A small network was trained on made-up records. Each row is its average activation on records with the value named, seen along a few directions.
Values that are neighbours, or in one group, have similar rows; names and order tell nothing.
(in the rows, 500 means zero)
Strong random noise was added to every row along 7 fixed directions; ignore it. To show where, here is one row again and again, with new noise each time:
[647 515 208 484 565 387 704 320 466 379 504 435 567 220 430 533 662 414
 505 471]
[531 677 642 381 307 623 521 429 425 513 463 606 678 328 651 660 437 528
 435 539]
[626 458 431 583 491 468 572 487 539 518 432 522 651 412 447 440 514 447
 464 511]
[406 596 468 364 501 599 511 368 538 308 713 613 229 461 582 676 609 584
 552 496]
[396 598 575 357 380 583 434 508 534 351 707 617 296 629 653 629 465 605
 522 578]
[655 440 279 560 616 264 760 306 495 390 415 411 714 325 477 391 633 250
 535 572]
[590 431 370 343 388 519 386 605 407 431 579 510 518 438 458 690 325 510
 370 502]
[532 523 244 356 487 471 539 441 460 316 686 483 329 382 456 637 554 545
 488 459]
[505 316 673 471 446 472 362 631 503 520 458 594 686 681 535 474 214 314
 401 610]


Field LALIS:
zam: [470 342 271 340 655 312 536 424 432 298 482 389 438 566 438 591 454 268
 483 562]
fus: [718 570 200 584 292 365 601 799 535 573 388 251 617 553 537 453 559 679
 483 681]
nitok: [456 785 650 370 359 555 640 301 418 559 439 524 673 327 554 495 511 365
 494 426]
pagil: [559 405 378 376 589 370 548 397 405 361 521 436 616 370 513 638 447 263
 456 543]
kob: [452 578 530 712 538 438 519 521 656 594 519 451 248 630 505 304 755 759
 679 543]
mabug: [380 443 568 542 628 677 500 559 528 625 425 574 485 314 272 330 533 524
 488 139]
lusu: [402 480 650 533 457 525 275 634 507 694 564 554 417 644 326 381 284 556
 406 333]
kufat: [669 358 534 635 527 607 329 628 607 620 339 532 556 648 429 632 353 578
 389 634]
zezis: [363 573 596 432 423 455 500 576 449 557 390 458 552 591 560 443 420 495
 530 560]
vazub: [657 431 448 622 518 423 542 417 383 622 407 416 779 260 347 369 516 333
 410 342]
nitob: [588 612 341 453 347 724 295 696 435 520 611 519 323 447 346 678 367 856
 376 398]
maku: [568 306 459 547 664 443 431 572 493 379 580 403 352 591 572 567 644 501
 563 643]
pidi: [726 320 371 643 482 502 373 673 575 545 449 349 390 601 560 716 640 662
 521 667]
fisud: [660 366 262 518 525 346 630 509 450 413 356 373 690 469 543 512 457 326
 476 625]
zupok: [328 422 337 385 750 441 599 393 563 275 679 458 106 610 457 609 624 372
 567 474]
buves: [770 498 319 506 367 411 489 549 377 632 419 285 726 245 376 598 469 476
 378 437]
tov: [548 625 458 430 438 392 519 407 282 464 549 428 585 380 558 610 523 529
 517 495]
zos: [614 525 574 580 668 650 477 331 402 587 357 519 570 229 660 740 714 630
 581 569]
guva: [476 428 515 733 613 562 496 637 594 646 318 534 576 547 353 244 559 625
 580 385]
peti: [473 486 440 688 622 456 592 502 705 409 481 508 394 755 627 392 638 602
 602 703]
A value of LALIS combines one of 4 hidden first parts with one of 5 second parts; all combinations occur once.
Changing only the second part turns kufat into zezis. nitob has the same second part as kufat; what does that change turn nitob into?
> guva
Changing only the second part turns kob into lusu. pidi has the same second part as kob; what does that change turn pidi into?
> buves
Changing only the second part turns pagil into mabug. nitok has the same second part as pagil; what does that change turn nitok into?
> fus

Field PEPOF:
kugaf: [515 236 375 545 800 580 469 332 654 370 555 588 258 429 350 739 596 269
 448 396]
puz: [529 299 725 829 542 551 461 789 695 792 220 538 666 711 372 169 396 460
 481 481]
nilo: [374 419 474 194 637 500 405 370 366 385 496 501 327 376 499 805 472 346
 501 498]
velur: [548 340 480 589 656 408 535 470 470 513 459 400 623 470 508 364 617 396
 545 529]
nikeb: [450 523 793 611 372 343 545 508 550 564 535 484 632 713 618 260 415 337
 535 583]
dep: [412 409 821 555 621 456 327 480 593 551 452 548 423 793 701 509 546 382
 583 737]
mus: [486 508 241 417 378 401 526 705 531 394 625 353 328 661 417 475 438 599
 440 503]
ketu: [585 284 557 643 618 686 369 504 585 545 361 654 608 610 356 499 364 455
 434 445]
bizeg: [200 418 804 292 394 307 329 702 423 520 498 529 567 944 670 330  60 318
 516 626]
tipez: [397 518 477 613 690 440 739 269 699 494 421 547 490 516 461 254 719 439
 615 465]
rofe: [580 365 387 389 456 451 287 550 395 476 632 495 439 513 375 738 301 421
 368 508]
zuge: [458 543 264 638 485 535 598 683 639 394 669 506 289 674 484 264 664 746
 604 504]
dabu: [639 391 693 648 512 578 303 466 571 473 419 623 561 588 651 791 444 541
 492 761]
seret: [481 456 572 262 535 392 582 237 383 286 499 519 688 381 742 735 385 159
 442 643]
daluf: [506 574 650 287 549 492 513 285 408 340 462 577 647 464 776 814 411 210
 471 782]
gokor: [452 467 546 486 568 577 407 479 485 597 523 440 371 394 395 565 567 520
 475 338]
loke: [344 607 722 352 269 441 542 714 390 610 502 493 721 553 677 191 287 523
 535 499]
bip: [500 344 556 534 611 288 375 553 245 426 371 383 759 762 550 489 248 265
 497 671]
nid: [565 285 488 455 604 405 494 490 436 347 634 580 493 435 534 500 527 355
 528 558]
poga: [299 722 669 424 399 764 483 498 594 556 564 635 325 551 465 502 485 659
 525 394]
A value of PEPOF combines one of 4 hidden first parts with one of 5 second parts; all combinations occur once.
Changing only the second part turns poga into rofe. mus has the same second part as poga; what does that change turn mus into?
> nikeb
Changing only the second part turns gokor into kugaf. dep has the same second part as gokor; what does that change turn dep into?
> daluf
Changing only the second part turns nid into loke. dabu has the same second part as nid; what does that change turn dabu into?
> bizeg
